These are the activations of a small neural network, seen along a few directions. Each row is one input.
Each table varies a few parts of the input and shows all the possible inputs, shuffled.
A made-up example of a description, with smaller parts first: one of 6 places along a line, together with either a single point or one of 9 places around a ring or (one of 2 separate values, together with one of 8 places around a ring).
Shared parts are said once, and a part with two or three values counts as separate values.
(in the rows, 128 means zero)

Other details of the inputs shift rows strongly along three fixed directions, in all tables alike. That doesn't count.

Table:
R1: [123 142 112 150 115 112 119 105 128 138 134 124 154 134]
R2: [117 116 143 124 141 135 136 136 141 122 137 121 124 132]
R3: [105 133 104 153 120 119 137 106 121 122 139 126 156 106]
R4: [121 118 143 126 138 138 136 132 143 117 134 122 123 135]
R5: [116 136 103 149 125 111 129 117 123 124 138 119 164 133]
R6: [116 139 106 129 174  94 126 141 166 147 122 204  98  61]
R7: [169 140  57 106 174  85  95 129 111 108 111 222  90  52]
R8: [166 110 100 108 105 157 114 132  66  90 102 109 109 150]
R9: [121 116 142 124 136 136 133 134 146 117 130 119 123 135]
R10: [127 126 151 123 130 128 129 123 139 135 127 127 114 129]
R11: [128 148 115 144 111 114 125 111 122 138 131 129 164 134]
R12: [129 124 144 126 131 132 126 125 143 134 129 130 113 128]
R13: [122 126 147 125 131 139 134 132 135 134 121 126 115 135]
R14: [171 141  60 100 170  92 101 138 115 108 113 227  93  53]
R15: [119 116 144 118 138 137 135 130 135 122 136 120 122 134]
R16: [124 124 152 121 131 129 130 126 134 139 130 123 116 128]
R17: [123 140 109 154 120 115 122 112 118 137 141 124 157 132]
R18: [123 148 115 141 114 111 129 119 117 143 137 125 161 128]
R19: [130 124 147 123 131 139 134 143 143 134 133 133 119 126]
R20: [129 145 107 151 111 119 123 117 127 134 135 130 165 135]
R21: [122 125 144 124 133 125 128 133 142 141 132 125 114 121]
R22: [164 111 108 110 110 148 112 133  74  93 116 108 108 141]
R23: [131 125 143 123 127 134 133 144 147 134 126 130 119 124]
R24: [123 123 135 130 134 134 132 144 141 133 121 126 116 128]
R25: [129 128 152 115 127 130 136 137 144 140 123 128 119 123]
R26: [118 124 141 124 135 133 133 144 139 139 126 126 112 125]
R27: [127 123 144 128 133 129 125 132 151 134 126 127 114 127]
R28: [117 120 152 119 136 134 138 125 139 121 132 119 125 136]
R29: [114 119 143 118 140 128 136 136 142 127 136 121 121 126]
R30: [123 123 139 127 133 140 132 136 133 135 126 127 116 133]
R31: [131 124 147 118 128 141 133 136 139 136 132 131 119 128]
R32: [115 142 105 155 120 116 128 127 118 138 135 122 156 132]
R33: [116 140 111 142 125 108 127 106 122 124 134 122 166 136]
R34: [125 145 106 149 113 115 127 124 118 136 141 126 163 129]
R35: [132 125 143 118 126 134 132 139 144 136 125 131 118 124]
R36: [123 124 140 127 130 140 130 135 142 133 119 126 115 135]
R37: [120 144 103 160 121 122 127 118 121 133 134 130 158 138]
R38: [170 110 103 109 108 147 110 129  74  89 109 112 108 142]
R39: [116 117 151 116 137 134 138 128 133 125 134 116 125 134]
R40: [114 118 142 124 139 129 137 141 142 124 136 118 124 127]
R41: [127 126 156 116 127 137 136 135 138 140 131 127 121 129]
R42: [132 126 147 126 130 140 134 140 149 131 131 136 118 128]
R43: [136 126 145 120 126 142 131 133 142 130 129 136 118 130]
R44: [127 125 137 128 133 142 131 134 136 129 123 132 113 134]
R45: [121 122 139 131 134 141 134 141 136 133 128 125 118 133]
R46: [124 142 108 149 114 109 121 108 121 140 133 122 155 129]
R47: [116 120 149 117 139 124 139 131 143 128 128 117 124 127]
R48: [121 118 143 121 137 137 135 127 141 118 133 124 121 135]
R49: [120 124 148 122 133 137 134 136 131 138 124 124 116 132]
R50: [116 138 107 146 124 113 126 107 126 123 138 123 164 137]
R51: [121 127 151 120 134 121 131 133 140 144 129 122 114 120]
R52: [126 123 145 124 133 131 127 127 140 139 132 127 115 126]
R53: [120 118 139 118 137 129 134 132 141 122 129 121 121 128]
R54: [163 111 114 107 103 160 116 127  69  90 100 103 110 157]
R55: [124 145 114 147 115 107 120 103 120 137 130 123 157 133]
R56: [118 145 106 149 117 112 128 116 113 141 124 121 159 134]
R57: [127 126 147 120 131 122 129 129 140 140 122 123 114 122]
R58: [156 112 116 104 110 153 121 136  70  98 107 105 107 146]
R59: [172 110 107 113 106 156 111 123  73  85 113 111 109 149]
R60: [128 147 109 147 110 119 123 112 126 137 134 131 163 135]
R61: [114 140 108 141 125 105 131 113 111 128 140 117 165 131]
R62: [127 149 116 145 112 117 128 110 119 137 136 133 163 134]
R63: [125 127 148 119 128 133 134 142 145 140 133 129 118 122]
R64: [123 123 141 130 133 140 130 142 146 131 121 127 115 133]
Each input here is: one of 4 separate values, together with either a single point or (one of 3 separate values, together with one of 5 places around a ring).
Q: The inputs of R19 and R2 match in every part but the choice among 4 separate values. If R62 is changed in the same way as R19 into R2, which row does it become?
A: R28
Q: The inputs of R22 and R34 match in every part but the choice among 4 separate values. If R51 is changed in the same way as R22 into R34, which row does it become?
A: R18
Q: Change only the choice among 4 separate values in R1. List by row number the other rows that result.
A: R36, R50, R60
Q: Change only the choice among 3 separate values in R46. List by row number the other rows that result.
A: R38, R57
Q: Change only the choice among 4 separate values in R57. List by row number the other rows that result.
A: R25, R47, R56
Q: Change only the choice among 3 separate values in R53. List by row number the other rows that result.
A: R5, R47
Q: Start at R45 and move only the place on the ring of 5, one step at a time. The first step leads to R32. Which rows follow, in order?
A: R24, R64, R37

Table:
R65: [159 112 139 104  94 152 125 117  74 107 124  69 138 178]
R66: [167 135 121 129  65 172 113 140  75 144 100 100 116 161]
R67: [118  65 252  68 146 198 156 180 181 122  99  74  25 151]
R68: [142 122 102 127 135 132 114 117 109 106 120 145 117 126]
R69: [ 85 141 144 156 134 111 145 131 154 153 156 103 173 146]
R70: [142 107 140 119  99 158 124 125  81  98 121  63 125 189]
R71: [155 149  76 117 160  78 102 122 137 125 129 216 114  59]
R72: [139 124  91 121 148 127 124 131 114 105 129 162 121 107]
R73: [152 128 122 104 119 122 120 122  97 114 116 121 124 140]
R74: [138 130  79 123 154 109 122 140 106 115 122 163 118  82]
R75: [148 136  98 113 130 104 110 123 101 122 118 155 118  92]
R76: [102 149 155 152 116 113 143 107 169 158 147 119 172 135]
R77: [147 111 118 117 115 158 125 132  92  87 131  99 144 163]
R78: [ 96 147 156 159 109 123 144 100 156 159 151 116 165 128]
R79: [139 132  87 126 155  97 112 130 118 123 116 164 103  91]
R80: [119 166 147 180  91 132 136 132 166 194 131 141 157 132]
R81: [ 80 143 140 167 137 105 141 112 158 168 140 118 152 126]
R82: [ 80 144 141 158 134 113 152 129 158 155 144 109 170 133]
R83: [149 116 118 122 116 145 114 121 101  94 127 106 131 169]
R84: [163 118 125 109 104 141 116 114  94 101 130 108 143 162]
R85: [121  87 206  75 197 146 140 182 228 138 111 177  10  70]
R86: [ 88 142 143 165 127 116 139 112 173 152 142 117 165 142]
R87: [150 133 112 110 128 117 115 117  92 120 119 139 121 117]
R88: [140 133  71 124 163 102 118 138 133 113 132 196 113  69]
R89: [140 118 102 119 121 141 125 132 103  91 125 130 133 140]
R90: [ 71 138 142 163 132 115 153 124 155 163 149 117 160 121]
Q: The inputs of R71 and R75 match in every part but one. If R72 is changed in the same way as R71 into R75, which row does it become?
A: R90
Q: What do these inputs look like to the network?
A: one of 2 separate values, together with either a single point or (one of 3 separate values, together with one of 4 places along a line)
Q: Change only the choice among 2 separate values in R77. List by row number the other rows that result.
A: R69

Table:
R91: [169 109 171  78 132 145 119 148 120 137 106 136  61 120]
R92: [ 99 134 124 142 125 102 138 123 139 136 142 105 166 127]
R93: [171 134  69 143  91 139 100 119  64  98 104 114 143 158]
R94: [106 113 194 132 110 167 155 165 176 155 128  91 111 146]
R95: [ 92 166 140 137 171  52 131 116 189 184 146 168 163 107]
R96: [ 92 100 206 120 130 148 151 139 181 138 126  71 103 146]
R97: [157 135  68 143  97 149 113 117  47  98 106 124 145 155]
R98: [ 92 161 125 171 150  70 123 119 194 189 145 163 143  82]
R99: [108 134 117 178  61 148 132  87  82 139 135  61 171 159]
R100: [148 131  69 102 155  98 116 133  84  94 121 158 133 106]
R101: [119 149 133 139 127 106 123 111 135 144 151 121 170 159]
R102: [165 123  72 135 113 131 101 107  68  78 128 109 149 162]
R103: [175 115 168  72 131 151 124 139 134 112 112 151  73 125]
R104: [139  96 146  92 164 155 128 147 126  94 121 140  77 133]
R105: [109 139 125 156 105 114 132 126 133 157 144 112 153 112]
R106: [163 100 153  90 134 155 119 141 144  98 108 139  69 114]
R107: [ 99 108 206 118 112 175 168 143 173 140 141  96 116 127]
R108: [ 93 126 125 162  89 136 140  89  98 121 133  55 180 172]
R109: [131  94 154  79 163 146 135 147 120  95 105 129  68 121]
R110: [179 155  83 110 134 109  94 135  95 132 106 178 128 132]
R111: [143 162  62 129 178  75 112 153 141 145 125 223 131  78]
R112: [145  98 146  85 158 153 134 161 128  96 130 134  86 129]
R113: [ 83 163 122 160 153  80 141 131 175 188 156 167 155  73]
R114: [156 127  70 121 159 109 102 118 101  93 127 166 123 126]
R115: [152 137  72 123 141 112 107 119  76 112 114 171 108  93]
R116: [116 133 126 164  61 150 141 102 109 123 147  74 192 152]
R117: [151  96 146  87 153 148 126 162 137  95 129 130  84 130]
R118: [ 91 105 210 126 117 178 164 130 172 139 132  99 106 132]
R119: [109 139 117 181  70 155 136 107 100 141 126  73 176 178]
R120: [ 89 159 124 165 155  85 134 104 202 170 148 182 157  87]
Q: What do these inputs look like to the network?
A: one of 5 separate values, together with either a single point or one of 5 places around a ring
Q: The inputs of R95 and R103 match in every part but the choice among 5 separate values. If R109 is changed in the same way as R95 into R103, which row does it become?
A: R118
Q: Change only the choice among 5 separate values in R114. List by row number the other rows that result.
A: R99, R108, R119, R120
Q: Start at R113 and move only the place on the ring of 5, one step at a time. The first step leads to R115. Which rows follow, in order?
A: R99, R98, R105

Table:
R121: [ 94 133 134 158 133 113 134 104 147 142 135 117 153 138]
R122: [101 136 132 146 120 123 140 127 139 144 155 111 162 136]
R123: [143  96 161  85 141 147 127 145 143 102 125 118  78 128]
R124: [124 151 109 116 187  76 121 136 191 169 127 248  84  14]
R125: [166 117 182  89 126 153 123 140 129 121 117 132  86 142]
R126: [104 132 135 156 125 120 130 103 146 140 146 102 157 143]
R127: [130 106 143 117 103 177 144 135  84  94 118  77 125 160]
R128: [167 139  28 126 134 110 103 112  44  84 115 161 142 131]
R129: [194 151  46 126 104 128  86 120  69 101 108 167 150 152]
R130: [113 144 120 183 100 135 130 136 139 159 127 117 140 123]
R131: [ 99 136 132 154 134 121 138 122 144 153 150 120 159 136]
R132: [102 131 133 147 117 111 140 113 148 130 143 105 166 131]
R133: [134  99 165  90 151 154 133 145 141  97 111 119  77 124]
R134: [ 99 134 133 147 122 120 148 131 138 140 146 114 171 130]
R135: [151 114 168  80 125 134 123 149 119 145  99 112  74 130]
Q: What do these inputs look like to the network?
A: either one of 5 separate values or (one of 2 separate values, together with one of 5 places around a ring)
Q: Change only the choice among 2 separate values in R131. List by row number the other rows that result.
A: R126
Q: Start at R121 and move only the place on the ring of 5, one step at a time. The first step leads to R126. Which rows follow, in order?
A: R123, R132, R133
